Each row below holds a small network's activations on one input, seen along a few directions.
Each table varies a few parts of the input and shows all the possible inputs, shuffled.
A made-up example of a description, with smaller parts first: one of 8 places around a ring, together with either a single point or one of 9 places around a ring or (one of 2 separate values, together with one of 6 places along a line).
Shared parts are said once, and a part with two or three values counts as separate values.

A family of inputs:
row 1: [-60, -56,  39, -48, -45, -21, -28,  35, -25, -38,  -6]
row 2: [ 29,  28,   1, -33,  26, -15, -32, -35,  49,  -9,   5]
row 3: [ 48,  39, -22, -14,  11,  42,  17, -41, -26,   3,  11]
row 4: [ 43,  64,   6, -20,  49,  14,  26,   9,  -1,  17,  -2]
row 5: [ 23,   9,  -5, -40,  29,   5, -20, -53,  33,  -5,  -7]
row 6: [ 29,  77,  -9, -14,  18,  23,   0, -16,  12,  -2,  19]
row 7: [ 63, -19,   9, -51,  44, -17,  24, -18,  28,  31, -26]
row 8: [ 47, -13, -11, -35,  18,   2, -16, -60,  13,  -4,  -3]
row 9: [ 61,  32,   4, -29,  39,  23,  58,   3,  -9,  37,  -9]
row 10: [-58,  -7,  32, -26, -55,  17,   8,  56, -63, -32,   9]
row 11: [34, 78,  4, -9, 34,  7, 11,  6,  9,  3, 18]
row 12: [-51, -23, -14,  28, -54,  16,  11,  31, -44, -32,  46]
row 13: [-51, -73, -12,   4, -47, -24, -28,   9,  -8, -36,  29]
row 14: [-29, -69,  18,  -6,  17, -23,  17,  58,  10,   0, -49]
row 15: [-53, -34, -16,  94, -48, -47, -30, -27,  18,   4, -40]
row 16: [ 40,  15,  21, -39,  60, -21,  -4,  -9,  39,   7, -13]
row 17: [ 25,  58, -20, -20,  19,  43,  10, -36,  -7,   3,   4]
row 18: [ 34,  29,  14, -28,  43, -30, -21, -13,  47,  -4,   4]
row 19: [-51,  11, -25, 114, -57,  -9,   2,  -7, -19,  10, -26]
row 20: [-49, -87,  -8,  66, -51, -18, -47,   5,   4,  17,  28]
row 21: [-47, -39, -15,  89, -59,  19, -12,  24, -32,  23,  42]
row 22: [-27, -20,   9,  17,   9,  14,  52,  79, -29,   7, -34]
Q: The inputs of row 4 and row 16 match in every part but one. If row 21 is changed in the same way as row 4 into row 16, which row does it become?
A: row 20
Q: What do these inputs look like to the network?
A: one of 2 separate values, together with either a single point or one of 4 places along a line or one of 6 places along a line
Q: Start at row 1 and move only the place on the line of 4, one step at a time. The first step leads to row 13. Which rows follow, in order?
A: row 20, row 15

A family of inputs:
row 23: [ 14, -18,  32, -59,   7, -15,  -6,  -1,   0, -15,   2]
row 24: [ 25,  51, -24,  35,  -6,  13,  11, -12,  -6,   3,  27]
row 25: [ 23, -14,  13,  -8,  32,   2,  -1,  13,  21,  19, -14]
row 26: [ 13,  26,  10, -21,  15,  11,   6,  32,   2,  -3,  12]
row 27: [ 20,  47, -12,  41,   2,  16,  13, -24,  -8,  19, -16]
row 28: [  8,  17, -14,  -7,   5,  24,  -6, -24,   2, -10,  20]
row 29: [-76, -92,  26,  16, -61, -20,  -1,  64, -34, -28,  -5]
row 30: [ 33,  10, -21,  46,  10,   3,   4, -33,  13,  27,   2]
row 31: [ 13, -16,  17, -65,  12,  16,  12,   9,  -5, -24,   5]
row 32: [  3,  17,   4,  -6,  -3,  -3, -25, -37,   9,   7,  13]
row 33: [-81, -46, -25, 101, -77, -14, -19,   5, -34,  -4,  12]
row 34: [-89, -56,  -7,  71, -73,  -7, -16,  24, -29,  -7,   7]
row 35: [  5,  -2,   2, -18,  30, -23,  -8,  -3,  22, -14, -20]
row 36: [ 10,   2,  13, -53,  19,   2,  35,  32, -15,  10, -26]
row 37: [ 14, -22,  22, -47,  18, -21,   8,   9,  28, -15, -26]
row 38: [ 23,  19, -30,  34,  -4, -12, -12, -41,  33,   8, -10]
row 39: [ 10,  21,  14, -14,  28,   7,  19,  15, -20,  -3, -23]
row 40: [-88, -73,   4,  46, -49, -24, -15,  50, -45, -27,   5]
row 41: [ 14,   5,   2,  17,  21,   7,   6, -20,  18,  26,  -5]
row 42: [ 14,  35,   3,  15,  11,  16,  17,  -6,  -7,  11, -14]
row 43: [ 11,   1,  -1, -37,  11,  25, -13,   5,   6, -11,   6]
row 44: [ 12,  -1,  14, -32,   7,  -8, -31,  -6,  11,  -2,   4]
row 45: [  4,  13,  -8,   6,   8,  -8, -10, -27,  38,   6, -17]
row 46: [ 23,  26, -34,  18, -11,  26,  -8, -39,   0,  -3,  21]
row 47: [ 5, 46, -2,  5,  5, 16, 13,  2, -1,  4, 20]
row 48: [  6,  10,   6, -59,  18,  -3,  31,  42, -12,  -2,  14]
row 49: [ 13,  28, -13,  23,  -8, -10, -28, -53,   5,  11,  17]
row 50: [ 16, -31,   9, -48,  34, -13,  24,  23,   7,  18, -11]
Q: What do these inputs look like to the network?
A: one of 4 places along a line, together with either a single point or one of 6 places around a ring
Q: The inputs of row 47 and row 26 match in every part but the place on the line of 4. If row 32 is changed in the same way as row 47 into row 26, which row does it become?
A: row 44
Q: Start at row 46 and move only the place on the ring of 6, one step at a time. The first step leads to row 49. Which rows follow, in order?
A: row 38, row 30, row 27, row 24
Q: List by row number the other rows that have the place on the line of 4 in common with row 36.
A: row 23, row 29, row 31, row 37, row 48, row 50

A family of inputs:
row 51: [-16,  11,   9, -34, -10,  17,   9,  28, -33, -31,  27]
row 52: [-10,   0,  25, -15,  12,  -1,  25,  55, -11,  -7,  -6]
row 53: [-13, -50,  -8,  -3, -15,  -9, -29, -14,  15,  -4,  11]
row 54: [ 39,  15,  -9, -13,  31,  12,   9, -34,  10,  18,  -5]
row 55: [ 19,  48,   1, -12,  34,  -7,  -8, -19,  26,   0, -17]
row 56: [ 10,  13,   3,   1,  11, -28, -26, -29,  39,  -8, -22]
row 57: [ -6,  60, -21,  62, -26,  38,  28,   4, -34,  16,  15]
row 58: [-20, -36,  12,  10,  -3, -36, -23,   6,  32,  -1,  -9]
row 59: [ -3, -13,   4, -27,   0,  27,  20,  33, -29, -10,  15]
row 60: [ 35,  24, -15, -15,  23,  20,  -6, -32,   8,  12,  15]
row 61: [ 29, -21, -10,   1,  12,  -9, -11, -43,  21,  10, -10]
row 62: [-50,  -8, -15,  74, -54,  11,   1,  19, -41,   6,   8]
row 63: [ 29,  18,   6, -22,  24,  10,  37,  15,  -5,  17, -12]
row 64: [ 28, -14,  -8,   6,  15, -24,  -8, -30,  28,  15, -18]
row 65: [ 30,  12,   4, -28,  20,  25,  34,   2, -12,  11,  -3]
row 66: [ 28,  38,   5,  -2,  35,  -6,   0, -13,  26,  15,  -6]
row 67: [ 26,  21,  -2, -29,  12,  33,  19,   4, -14,   4,  16]
row 68: [-37, -19,  24, -16,  -9, -20, -12,  31,  -1, -19, -22]
row 69: [-15, -46,  11,  -9,  -5, -16,   7,  29, -11,   6, -18]
row 70: [ 18,   1,   2,  12,  20, -27, -20, -20,  36,   6, -10]
row 71: [-25, -28,  28,  -5,  -8, -20,  -5,  39,  -1,  -3, -10]
row 72: [ 12,  46,   6, -36,  -1,  23,   8,  -2, -17, -16,  28]
row 73: [ -9, -60,  -5,   0,  -4, -17, -14, -16,  15,   3,  -8]
row 74: [-42, -15, -29,  90, -53,  -6, -17, -14,  -4,   9,   8]
row 75: [  0, -18,   9, -20,  14,   4,  37,  45, -21,   3, -13]
row 76: [ 25, -11, -13,  -2,   1,  -1, -24, -41,  21,   3,   9]
row 77: [  2, -23,   9, -26,   8,  19,  35,  31, -27,  -3,  -5]
row 78: [  9,  46,  17, -28,  19,   6,  17,  18,   5,  -7, -16]
row 79: [ 38,  20, -10,  -7,  38,  -3,  12, -21,  16,  24, -13]
row 80: [-14, -52,  12, -15, -12,  -1,   4,  15, -17,   0, -10]
row 81: [-10, -53,  -4,   5,  -1, -32, -11,  -3,  22,   8, -16]
row 82: [-18, -41,   9, -18, -22,   7, -10,  17, -18,  -7,   9]
row 83: [ 22,  47, -10, -22,  13,  11, -16, -38,   4,  -9,  27]
row 84: [  4,  61, -38,  77, -12,  26,   4, -32, -12,  22,  14]
row 85: [ 18,  34,  19, -17,  24,   6,  24,  26,   4,   8,  -4]
row 86: [-30, -27,   9,  -1,  -5, -36, -30,  -2,  33, -15, -21]
row 87: [-35,  22, -17,  63, -34,  31,  29,  34, -50,   2,  14]
row 88: [ -4,  23, -36,  90, -33,   4, -15, -41,   1,  14,   8]
row 89: [-31, -17,  15, -25, -31,  -3, -20,  11, -22, -28,  22]
row 90: [-25, -26,  -1, -10, -27, -19, -38, -21,  12, -25,  23]
row 91: [ 13,  12,  -8,  -9,  -8, -10, -34, -47,  17, -17,  21]
row 92: [-20,  11,  24, -27,   6,   0,  19,  47, -11, -22, -18]
Q: What do these inputs look like to the network?
A: one of 6 places around a ring, together with either a single point or one of 6 places along a line
Q: The inputs of row 81 and row 75 match in every part but the place on the ring of 6. If row 73 is changed in the same way as row 81 into row 75, which row does it become?
A: row 77
Q: Change only the place on the ring of 6 in row 76. List by row number the other rows that result.
A: row 53, row 59, row 60, row 67, row 82
Q: Change only the place on the line of 6 in row 66. List by row number the other rows that result.
A: row 54, row 55, row 60, row 79, row 83
Q: Change only the place on the line of 6 in row 61. List by row number the other rows that result.
A: row 56, row 64, row 70, row 76, row 91

A family of inputs:
row 93: [ 26,  54, -31,  55,   4,  21,   8, -39,   1,  27,   1]
row 94: [-28, -41, -13,  37, -23, -26, -28, -18,  20,  -2, -10]
row 95: [-19, -50,   7,  18, -13, -24,  -5,  14,   4,  10, -17]
row 96: [-16,   0,  22, -35,   7,  17,  32,  57, -27, -12,  -4]
row 97: [-10,   5, -15,  44, -21, -10, -28, -28,  11,   5,  11]
row 98: [ 18,  53, -19,  13,   1,  36,  23,  -9, -21,   5,  22]
row 99: [-31, -37,   4,  -8, -29, -11, -21,   1,  -8, -22,   4]
row 100: [ 107,   61,   15, -109,  105,   -1,    9,  -47,   59,    9,  -15]
row 101: [ -9,   0,   8,  10,  10,  -3,  25,  39,  -5,   5, -18]
row 102: [-24, -48,  22, -27, -16,  -4,   3,  36, -21, -10,  -1]
row 103: [-16,   5,  -1,   1, -25,   6, -17,  -4, -12, -15,  26]
Q: What do these inputs look like to the network?
A: either a single point or (one of 2 separate values, together with one of 5 places along a line)
